A small network was shown many inputs. Here are its activations along a few directions, one row for each input.
Each table varies a few parts of the input and shows all the possible inputs, shuffled.
Descriptions start from the smaller parts, as in this example, which fits no table here: one of 4 places along a line, together with either a single point or one of 9 places around a ring or (one of 3 separate values, together with one of 8 places around a ring).
Shared parts are said once, and a part with two or three values counts as separate values.

Other details of the inputs shift rows strongly along two fixed directions, in all tables alike. That doesn't count.

Rows:
row 1: [ 11 -33 -61 -25 -18  93 -79 -23 -81  17  37]
row 2: [-32   0   9   9  -1 -26 -15  11  11 -11  -4]
row 3: [ 10  -3  47   3  22  57 -25 -29   6 -19 -22]
row 4: [ -7   8  -1   8   2 -56  55  30  21  18  18]
row 5: [-10 -48  44   0  18  95 -52 -56  -9 -21 -10]
row 6: [-12  46   3  14 -13 -85  31  45  34   3 -23]
row 7: [  5   6 -76 -24 -38 -10   3   8 -36  16  47]
row 8: [  0   7 -62  -7 -27 -42  36  30 -21  28  38]
row 9: [  7   5  53  14  24  36  -6 -16  14 -19 -31]
row 10: [ -9 -11  76  23  27  -9  31  -5  49 -15 -26]
row 11: [ 15 -17  26  -1   8  82 -56 -57 -21 -14  -8]
row 12: [ 14  17 -59  -5 -28 -26  22  32 -18  19  26]
row 13: [  4 -11 -61 -27  -7  15 -53 -17 -35   8   5]
row 14: [-27  10  63  28  11 -38   7   3  37 -25 -42]
row 15: [-7 -7 16 -6  6 -5 17 -1 21 -6  8]
row 16: [ 15  12 -65  -4 -29 -31  22  34 -23  28  30]
row 17: [ -2  25 -12 -14  15 -65  21  28  23   2 -18]
row 18: [ 10  30  -9   3  -2 -39  41  39  13   8   2]
row 19: [ 15  13 -28  -7 -14   4   1   4  -9   3  14]
row 20: [ -1 -27  25   5   3  58 -25 -37  -9 -15 -12]
row 21: [ -7   2 -19 -12   5 -49  10   8  10  -4  -9]
row 22: [ 10  13  61  31  20 -22  43   3  38   1 -34]
row 23: [ -5 -43 -41 -31 -13  93 -77 -51 -61   3  43]
row 24: [ -6 -45  52  11  21  57 -33 -36   1  -8  -8]
row 25: [-14  29 -67 -17 -30 -31 -21  39 -28  19  18]
row 26: [  0   2  54  15  12  -8  32  -7  38 -20 -25]
row 27: [  6 -12 -70 -13 -31  -8   2  19 -42  23  44]
row 28: [  8  -7  50  14  25  41 -11 -21   1   0 -20]
row 29: [ 15  36 -64 -22 -22 -33  21  35 -18  18  39]
row 30: [-17  -4  60   6  45 -44  17  -7  53 -22 -40]
row 31: [ 0 -9  5  6 -5 -1 15  1  3 -1  1]
row 32: [ 11  15  51  24  15  -3  27  -2  37 -15 -35]
Each input here is: one of 4 places along a line, together with either one of 2 separate values or one of 6 places along a line.
Q: Changing only the place on the line of 4 turns row 20 into row 9. The same change can be made to row 26. Which row results?
A: row 3
Q: Which other rows does row 17 become when the place on the line of 4 takes its other values? List them by row number.
A: row 13, row 21, row 30

Rows:
row 33: [-20  -1  17   4   8 -27 -11 -14  22 -37 -55]
row 34: [-13  21 -28 -17  -6 -54  33  35  21  -2  29]
row 35: [ -7 -44 -27  -9  15  29 -38 -20 -28   8  21]
row 36: [-19 -22  52  18   2  -7  11   8  19 -13   0]
row 37: [ -9  41 -46   6 -32 -90  -4  40   3  14  -6]
row 38: [-16   3  31  -8  32  -9 -14  11  33   0 -33]
row 39: [  3 -25 -48 -19  -1   7  -7 -14 -28  17  29]
row 40: [ 35  -5 -46 -18  -6  19  -3  10 -43  23  13]
row 41: [ 11 -11 -14  17 -18  73 -20  -4 -32   6   8]
row 42: [ 21 -35  22  -1  20  63 -32 -57 -22   4 -13]
row 43: [ 27  26  36   6  17  14  12   6  23 -19 -19]
row 44: [-13 -15  48  20  -5   1  24  -5  20  -6  -6]
row 45: [  4  -1  42  32  -9  11  29  -9  21   1 -13]
row 46: [-16  18 -43  -8 -14  14 -42  15 -57  22  28]
row 47: [ -5   9  37  -8  12   0  17 -18  31 -23  -7]
row 48: [ 17  42 -33 -14 -15 -44  44  17  17   5  25]
Q: Describe the family of inputs behind these rows.
A: either one of 4 separate values or (one of 3 separate values, together with one of 4 places along a line)
Q: Which other rows does row 44 become when the choice among 3 separate values takes its other values? List them by row number.
A: row 39, row 47
Q: Which other rows belong to the same alternative as row 37? List them by row number.
A: row 33, row 38, row 46
